These are the activations of a small neural network, seen along a few directions. Each row is one input.
In each table, some parts of the input vary, and every possible input appears once, in random order.
A made-up example of a description, with smaller parts first: ring(5) and (point or line(11) or (values(3) and line(6))).
Shared parts are said once, and a part with two or three values counts as separate values.

Table:
R1: [ 1.83  1.28 -1.89  2.71  1.55 -0.19  0.80  1.84  1.70  1.59 -2.04  0.72]
R2: [-2.46 -0.42  0.84 -0.32  2.17  4.50 -2.19 -3.08  0.45  0.90  0.18  1.90]
R3: [ 0.85  1.22 -1.55  1.41  4.92 -2.04 -0.29 -0.87  2.57  1.98  1.96  0.19]
R4: [-2.17 -0.42  1.01  0.70  0.34  3.96 -2.14 -2.13 -0.05  0.98 -1.75  2.55]
R5: [ 0.46 -1.92  4.31 -4.50 -7.60 -3.69  2.83  3.66 -7.52 -7.02  3.89 -7.71]
R6: [-0.50 -2.48  3.23 -5.77 -7.51 -4.77  3.06  2.65 -5.91 -7.21  3.91 -6.94]
R7: [ 0.34  0.27 -0.39  1.60 -0.66  3.09 -1.01 -0.34 -0.17  0.85 -2.69  1.54]
R8: [-0.61 -2.59  4.88 -5.14 -6.76 -4.70  2.01  2.39 -6.72 -6.71  5.17 -6.67]
R9: [-0.32  0.70 -0.52 -0.33  2.90  0.77 -0.69 -0.61  1.76  1.92  0.75  1.50]
R10: [ 1.42  1.27 -2.62  1.93  1.86 -2.53  0.82  0.05  3.01  1.74 -0.73  0.42]
R11: [ 0.47  0.44  0.24  0.66  0.61  0.49 -0.69 -0.40  1.04  2.06 -0.49  2.11]
R12: [ 0.39  0.37 -1.82 -0.18  0.01  0.03  0.46  0.29  1.62  1.48 -2.03  1.71]
R13: [ 1.61  2.48 -2.61  3.66  2.63 -1.70  0.75  2.21  2.31  2.18 -1.91  0.02]
R14: [-0.79 -0.63  0.39 -0.40  1.80  2.62 -1.93 -3.04  0.51  0.77  0.99  1.83]
R15: [-0.81 -0.34  0.32  0.89  0.08  2.07 -1.81 -1.69  0.41  0.99 -1.28  2.50]
R16: [-0.61 -2.83  4.94 -6.41 -5.25 -4.23  2.16  1.13 -6.91 -7.09  7.66 -7.44]
R17: [-1.04  0.18  0.30  1.40 -0.38  4.98 -1.35 -0.79 -0.59  0.86 -3.18  1.56]
R18: [-2.21 -0.52 -1.04 -0.24 -0.26  3.52 -1.00 -1.44  0.57  0.50 -3.31  2.18]
R19: [-0.87 -0.42 -1.72 -0.03 -0.52  1.60 -0.63 -1.01  1.02  0.47 -2.81  2.14]
R20: [ 1.30  0.40 -2.17  1.22  0.90 -1.08  1.03  0.07  2.78  1.24 -1.15  1.18]
R21: [ 0.62  0.68 -0.90  1.13  3.78 -0.39 -0.09 -0.83  2.89  1.71  1.64  1.00]
R22: [ 1.19  0.40 -0.50  1.90  1.84 -0.89 -0.11 -0.24  2.05  1.70  0.02  1.59]
R23: [ 0.76  1.65 -1.37  1.68  0.40  1.17  0.26  2.08  1.03  2.02 -2.85  1.30]
R24: [ 1.14  1.26 -1.36  2.44  3.15 -2.59 -0.26  0.10  2.14  2.09  0.04  0.82]
Question: Describe the family of inputs behind these rows.
Answer: line(4) and (point or line(5))
Question: Changing only the line(4) part turns R16 into R6. The same change can be made to R2. Which row results?
Answer: R18
Question: Start at R13 and move only the line(4) part, one step at a time. The first step leads to R10. Which rows follow, in order?
Answer: R24, R3

Table:
R25: [-0.73 -0.81  1.69 -0.99 -5.83  2.81  0.43  1.71 -3.90 -2.52 -2.87 -1.42]
R26: [ 1.32  2.36 -3.30  4.28  4.32 -0.47 -0.39 -0.03  4.76  4.25 -2.64  3.04]
R27: [-2.18 -0.57 -0.32 -0.16  0.37  4.24 -1.90 -2.40  0.50  0.85 -2.41  2.70]
R28: [-2.32 -1.26  0.82 -1.58  3.39  3.10 -2.48 -4.44  0.61  0.62  2.18  2.09]
R29: [ 2.45  3.02 -4.16  5.61  2.13  0.63  0.29  1.67  4.83  4.68 -5.59  3.57]
R30: [-1.20 -0.06 -1.09  1.04 -1.87  5.44 -1.23 -0.78  0.43  1.27 -5.39  3.23]
R31: [-1.48 -1.59  3.12 -3.20 -1.54  1.10 -0.73 -0.95 -3.53 -2.46  3.10 -1.75]
R32: [ 0.72  1.52 -2.10  2.46  7.40 -0.84 -0.98 -1.97  4.51  3.74  1.85  2.06]
R33: [ 1.91  2.52 -3.86  4.81  3.49  0.37  0.00  1.37  4.32  4.12 -4.32  3.12]
R34: [-1.95 -0.83  0.49 -1.21  2.18  3.66 -2.26 -3.27  0.62  1.22  0.34  2.76]
R35: [ 1.05 -0.83  1.60 -2.83  0.65 -5.80  1.74  0.25 -1.31 -3.05  7.07 -4.71]
R36: [-1.84 -1.99  3.38 -3.52 -0.26  0.59 -1.02 -2.22 -3.40 -3.03  4.96 -2.35]
R37: [ 2.15  0.02  0.03 -0.67 -3.77 -4.96  3.10  3.90 -1.98 -2.77  0.63 -4.01]
R38: [-0.91 -1.29  2.03 -1.47 -4.57  1.88  0.03  1.17 -4.09 -2.80 -1.42 -1.52]
R39: [ 1.34  2.23 -2.83  3.95  4.82 -0.65 -0.41 -0.06  4.91  4.42 -1.74  3.20]
R40: [-1.41 -0.54 -0.72  0.53 -0.65  4.52 -1.59 -1.26  0.18  0.98 -4.02  3.12]
R41: [ 1.45  2.00 -2.39  3.12  6.08 -0.91 -0.83 -0.96  4.83  4.56  0.11  3.09]
R42: [-1.71 -1.32  2.35 -2.16 -3.45  1.67 -0.33 -0.04 -3.69 -2.86  0.23 -1.86]
R43: [-1.68 -1.43  2.80 -2.44 -2.91  1.45 -0.30 -0.04 -3.55 -2.68  1.19 -1.68]
R44: [-1.88 -0.74  0.17 -0.28  0.76  3.38 -1.94 -2.62  0.83  1.30 -1.44  3.21]
R45: [ 1.31 -0.20  0.87 -1.69 -2.03 -5.23  2.67  2.62 -1.43 -2.64  3.29 -4.13]
R46: [ 2.61  0.38 -0.30  0.07 -5.26 -4.79  3.45  4.31 -1.63 -2.17 -0.74 -3.62]
R47: [ 1.29 -0.07  0.39 -1.40 -2.58 -5.08  2.70  2.64 -1.59 -2.80  2.30 -4.31]
R48: [ 1.69 -0.52  1.35 -2.29 -0.87 -6.10  1.98  1.41 -1.26 -2.23  5.32 -3.84]
Question: Describe the family of inputs behind these rows.
Answer: line(4) and line(6)
Question: Start at R36 and move only the line(6) part, one step at a time. The first step leads to R31. Which rows follow, in order?
Answer: R43, R42, R38, R25
Question: Start at R45 and move only the line(4) part, one step at a time. The first step leads to R43. Which rows follow, in order?
Answer: R44, R39

Table:
R49: [ 2.48  1.30 -1.39  1.87 -0.44 -3.20  1.92  2.81  0.42 -0.17 -0.40 -2.00]
R50: [ 1.25  3.60 -5.56  7.07  9.64  3.27 -2.61 -2.58  8.86  8.65 -4.66  7.70]
R51: [-0.97  2.03 -4.01  5.41  7.00  7.56 -3.87 -3.55  6.43  7.34 -6.60  8.77]
R52: [-1.42 -2.16  3.28 -3.22 -2.36  1.60 -1.08 -1.66 -4.14 -3.10  2.89 -1.78]
R53: [-0.74 -0.52 -0.11 -0.66 -3.65  0.76  0.66  1.23 -1.59 -1.50 -2.76 -0.57]
R54: [ 1.10 -0.32  1.48 -0.90  0.30 -2.85  0.90  0.40 -1.04 -1.74  4.19 -2.88]
R55: [-2.05 -1.97  2.62 -3.21 -2.94  1.01 -0.34 -1.27 -2.99 -2.88  1.84 -1.47]
R56: [-1.78 -1.20  1.80 -2.06 -3.02  1.07 -0.17 -0.03 -2.57 -1.82 -0.30 -0.72]
R57: [ 1.51  0.66 -0.97 -0.18 -0.98 -3.63  2.19  2.38  0.52 -0.40  0.44 -1.71]
R58: [ 1.41  0.55  0.60  0.34  0.18 -2.82  1.00  1.63 -0.61 -0.62  2.09 -2.12]
R59: [ 0.07 -1.21  1.75 -2.74 -0.03 -3.79  0.76 -0.31 -1.42 -2.27  4.98 -2.68]
R60: [-0.86 -0.75  0.51 -1.71 -3.71  1.04  0.63  0.94 -1.87 -1.48 -1.70 -0.54]
Question: Changing only one part turns R54 into R55. The same change can be made to R49. Which row results?
Answer: R53
Question: Describe the family of inputs behind these rows.
Answer: values(2) and (point or line(5))
Question: Which other rows does R60 become when the values(2) part takes its other values? List them by row number.
Answer: R57
